A small network was shown many inputs. Here are its activations along a few directions, one row for each input.
In each table, some parts of the input vary, and every possible input appears once, in random order.
Descriptions start from the smaller parts, as in this example, which fits no table here: one of 8 places around a ring, together with either a single point or one of 11 places around a ring or (one of 2 separate values, together with one of 6 places along a line).
Shared parts are said once, and a part with two or three values counts as separate values.
In the rows, 128 means zero.

Other details of the inputs shift rows strongly along three fixed directions, in all tables alike. That doesn't count.

Rows:
x1: [136 144  91 148  99  86 170 132 186 153 138]
x2: [153 178  81  89  96 161 104 168  99 131 142]
x3: [122 119 105 113 102 121 142 129 147 109 141]
x4: [122 138 156  91 137 140  99 117  72  84 117]
x5: [111 135 121 115 131  94 133 111 153 107 101]
x6: [114 101 162 121 141  85 136  80 135  88 107]
x7: [114 125 104 156  87 101 149 130 197 149 149]
x8: [140 135  93 110 107 123 144 122 139 126 127]
x9: [118 129 114 124  96 126 106 137 159 128 131]
x10: [211 158 140 175 149 233 126 187  67 195 159]
x11: [165 114 207 200 197 151 135 133 120 162  92]
x12: [ 82 143 150 109 127 171  87 121  95 105 106]
x13: [102 122 135 122 127 104 131 120 158  98 120]
x14: [165 135  86 140  82 156 120 159 148 165 169]
x15: [ 93  96 125 116 133  60 156 119 189 136 138]
x16: [127 167  83  75 118 152 114 168  91 157 158]
x17: [200 111 162 211 180 127 167 131 144 195 106]
x18: [130 109  74 124 129 121 142 139 114 140 137]
x19: [ 86 110 163 110 140 165  96 100  96  95  88]
x20: [ 92  65  97 145 121  76 145 109 177 127 128]
x21: [141 154  94  89  94 172 105 165 106 119 163]
x22: [ 90 107 165 105 138 164  94 102  97  96  88]
x23: [ 97 102 145 106 166 125 112 102  64  90 109]
x24: [146 129 116 115 104 104 131 119 129 110 150]
x25: [120 160  96  90 108 180  93 171  96 165 172]
x26: [123 121 102 151  95  97 136 131 202 143 147]
x27: [164 121 177 221 171 136 171 139 152 187 124]
x28: [115 102 134 115 118 106 135 114 151  99 118]
x29: [112 137 173 103 150 127  99 109  84  82 101]
x30: [130  84  82 151 117  87 162 138 167 141 155]
x31: [127 154 115 123 109 104 133 120 136 113 153]
x32: [119 138 149  97 133 146 111 110  67  85 120]
x33: [100 152 163 109 165 157 109 110  79 104  76]
x34: [169 145 184 199 173 146 150 131 101 171 128]
x35: [117 134 137 123 127  84 130 106 142  94 129]
x36: [150 115 201 174 206 115 143 118 105 178 119]
x37: [177 149  68 123  91 140 147 154 140 159 158]
x38: [154 168  80  83  97 166 108 161  97 129 147]
x39: [ 92  89 157 125 133 102 112  93 163 103  90]
x40: [ 95 125 135 124 124 107 137 116 157 102 121]
Each input here is: one of 4 places along a line, together with either one of 2 separate values or one of 8 places along a line.
Question: The inputs of x26 and x13 match in every part but the place on the line of 4. If x39 is changed in the same way as x26 into x13, which row does it become?
Answer: x21
Question: A walk changes only the place on the line of 4. It starts at x7 and steps to x27. List the rest of the walk in order.
Answer: x1, x34
Question: Which other rows does x25 become when the choice among 2 separate values takes its other values? List them by row number.
Answer: x20
Question: Which other rows does x9 become when the place on the line of 4 takes its other values? List them by row number.
Answer: x2, x11, x29
Question: Which other rows does x36 become when the choice among 2 separate values takes its other values? List them by row number.
Answer: x23

Rows:
x41: [130 139 135 100 134 174 109 134  67  93 102]
x42: [101 124 140  80 149 129 116 116 101  96 103]
x43: [108 116 127 102 136 108 128 123 120 113 118]
x44: [ 93 110 139 145 118 146 108 117 170 142  98]
x45: [ 62 115 146  83 130  91 101  91 121  69 115]
x46: [179 133 153 153 148 163 125 148 101 162 129]
x47: [196 194  31 107  67 189 133 207 102 182 199]
x48: [161 160 162 139 149 194 110 157  72 150 139]
x49: [105 136  64 117  82  78 154 131 171 128 170]
x50: [110  85 156 188 147 122 145 118 209 163 108]
x51: [154 138  78 150  88  78 161 156 198 163 189]
x52: [ 77 128 136  75 118 102 108 108 129  74 124]
x53: [124 120 146 147 134 108 145 112 150 105  99]
x54: [164 156 156 156 153 159 124 152 108 163 130]
x55: [106 104 137 116 150  92 156  99 148 113  98]
x56: [169 139 146 146 153 197 118 150  60 144 134]
x57: [129 164  48  78  29 111 127 151 165 103 187]
x58: [140 148 156  98 160 185  93 146  51 123 109]
x59: [128 119 131 121 141 100 125 107 136 129 104]
x60: [105 111 137 103 125 114 113  87 118  79  91]
x61: [111 117 158 130 130  90 120  89 153 107 103]
x62: [134 113 141 181 153  85 156 123 163 163 136]
x63: [154 168  64 139  91 141 141 172 128 174 197]
x64: [ 93 133 162 103 152 124 121 110 112 102 101]
x65: [159  93 152 176 155 102 165 109 164 140 117]
x66: [121 101 147 129 152  92 137 113 141 122 116]
x67: [171 123 154 201 147 117 150 115 158 162 117]
x68: [116 136 144 108 126 113 116 124 135 106 120]
x69: [ 79 112 148 109 121 103 115  94 119  78 119]
x70: [117 115  66 117  68 133 115 142 189 152 147]
x71: [164 112  84 142  91  74 166 141 203 152 171]
x72: [105 123 146 131 148  95 150 106 156 119 108]
x73: [147 113 156 146 161 117 120 111 128 138 104]
x74: [130 121 143 148 145 224  98 165  89 172 121]
x75: [186 168  65 127  90 182 117 174  91 150 166]
x76: [128 141 151 151 136 223  95 168 101 167 112]
x77: [130 108 146 136 142 134 120 117  96 118 125]
x78: [112 128 155  85 152 158  93 128  66  99 117]
x79: [129 148  49  79  71 103 138 147 155 120 161]
x80: [114 136 139 125 134 105 143 114 150 122 108]
x81: [142 122 144 129 132 138 113 112 104 120 110]
x82: [115 151 149  99 130 177 105 126  76  90 120]
x83: [108 136 141 106 133 113 123 123 132 108 124]
x84: [154 126 147 180 149  90 142 119 171 162 121]
x85: [136 118 142 177 151  90 169 125 171 160 128]
x86: [106 144 149 107 137 171 109 130  66  84 111]
x87: [124 122 142 152 134 106 135 101 146 107  95]
x88: [123 120  74 114  95  61 149 110 188 127 128]
x89: [138  90 143 184 149 151 141 138 177 184 118]
x90: [118 101 173 172 163 112 139  91 130 117 107]
x91: [186 146 153 162 173 179 128 158  83 184 121]
x92: [ 85 102 121  89 118 107 117  93 112  69 116]
x93: [ 84 103 138  94 140  94 113 102 111  90 114]
x94: [124 167  80  79  69 152 112 146 116  90 159]
x95: [ 90  82 131 140 129 142 115 119 155 145 115]
x96: [127  99 153 195 145 148 138 141 176 186 123]
x97: [118 169 154 107 151 191 109 140  55 123 102]
x98: [146 131 110 109  98 133 127 132 127 117 141]
x99: [ 81 103 154 112 166 117 128  93  87 102  86]
x100: [105 152  72  89  75 136 118 144 106  88 165]
x101: [169 139 153 144 150 195 115 151  59 148 139]
x102: [164 126 145 158 163 154 120 144  92 165 147]
x103: [170 116 171 196 157 119 157 135 148 179 141]
x104: [ 89  99 158 139 154  71 135  94 152 109 113]
x105: [ 85 137 136  78 115 104  95  98 129  77 107]
x106: [141 102 174 179 151  93 160 105 175 133 116]
x107: [144 124 145 153 166 146 149 135 100 158 116]
x108: [130 180  61  56  63 144 101 169 123 110 191]
x109: [ 88 143  97  73  84  78 126 119 164  92 128]
x110: [147 171 147 137 157 198 127 155  67 157 128]
x111: [161 103 147 165 158  94 153 125 168 154 131]
x112: [177 144  73 136  89 143 131 170 122 171 198]
x113: [147 117  62 152 100  72 171 139 187 164 176]
x114: [ 98 146  44  53  63  95 124 122 147  93 146]
x115: [127 135 148  92 135 174 104 126  68  98 121]
x116: [180 107 150 188 152 120 160 124 153 159 116]
x117: [178 129  74 141  91  84 156 155 197 164 177]
x118: [120 161  61  89  67  98 120 140 157 122 162]
x119: [ 87 132 142  77 108 110 108 106 128  73 108]
x120: [146 153 145 161 155 164 144 147  98 167 133]
x121: [108 124 138 121 120 122 129 114 127  94 123]
x122: [ 34  92 140 100 117 133  92 107 145  91  95]
x123: [163 100 136 179 151 104 169 122 163 142 118]
x124: [182 173  72 112  97 170 105 178  96 165 175]
x125: [103 143 150 102 132 161  93 130  65 104 133]
x126: [119 134 141 124 114 120 112 105 128 103 114]
x127: [164 143 159 139 156 183  96 139  64 148 114]
x128: [144  98 134 173 158  86 156 121 154 164 132]
x129: [ 68 120 151  90 139  96 121 101 126  82 102]
x130: [173 101 145 195 159 121 164 131 143 157 121]
x131: [ 94 112 143  82 141 103 118 105 122  87 105]
x132: [176 144  58 147  91 150 142 169 118 157 188]
x133: [130 114 149 179 155  75 159 100 181 152 101]
x134: [101 126 122  86 140 122 132 119 121  98 115]
x135: [105 118 122 104 136 112 134 120 119 111 116]
x136: [159 155 161 150 144 195 114 152  66 145 142]
x137: [145 129 138 182 146  95 160 113 169 166 111]
x138: [115 153 142 103 132 176 110 133  74  88 114]
x139: [127 128  70  81  66 101 130 142 151 113 174]
x140: [ 92 100 130 119 117 155 107 129 150 128 100]
Question: What do these inputs look like to the network?
Answer: one of 2 separate values, together with one of 5 places along a line, together with either a single point or one of 9 places along a line
Question: The inputs of x70 and x74 match in every part but the place on the line of 5. If x44 is changed in the same way as x70 into x74, which row does it become?
Answer: x96
Question: The inputs of x93 and x58 match in every part but the place on the line of 5. If x100 is changed in the same way as x93 into x58, which row does it become?
Answer: x53
Question: The inputs of x107 and x114 match in every part but the place on the line of 5. If x121 is changed in the same way as x107 into x114, which row does it become?
Answer: x67
Question: List by row number the other rows that have the place on the line of 5 and the choice among 2 separate values in common with x122.
Answer: x45, x49, x62, x63, x69, x90, x100, x104, x125
Question: Which other rows does x41 become when the place on the line of 9 takes its other values? List them by row number.
Answer: x46, x47, x58, x79, x91, x98, x116, x117
Question: A walk changes only the place on the line of 5. It starts at x63 and steps to x85. List the rest of the walk in order.
Answer: x72, x80, x133
Question: Which other rows does x110 become when the place on the line of 9 takes its other values? List them by row number.
Answer: x48, x64, x72, x82, x83, x106, x108, x138
Question: List by row number the other rows that have the place on the line of 5 and the choice among 2 separate values in common with x134.
Answer: x42, x55, x65, x71, x89, x111, x115, x123, x131
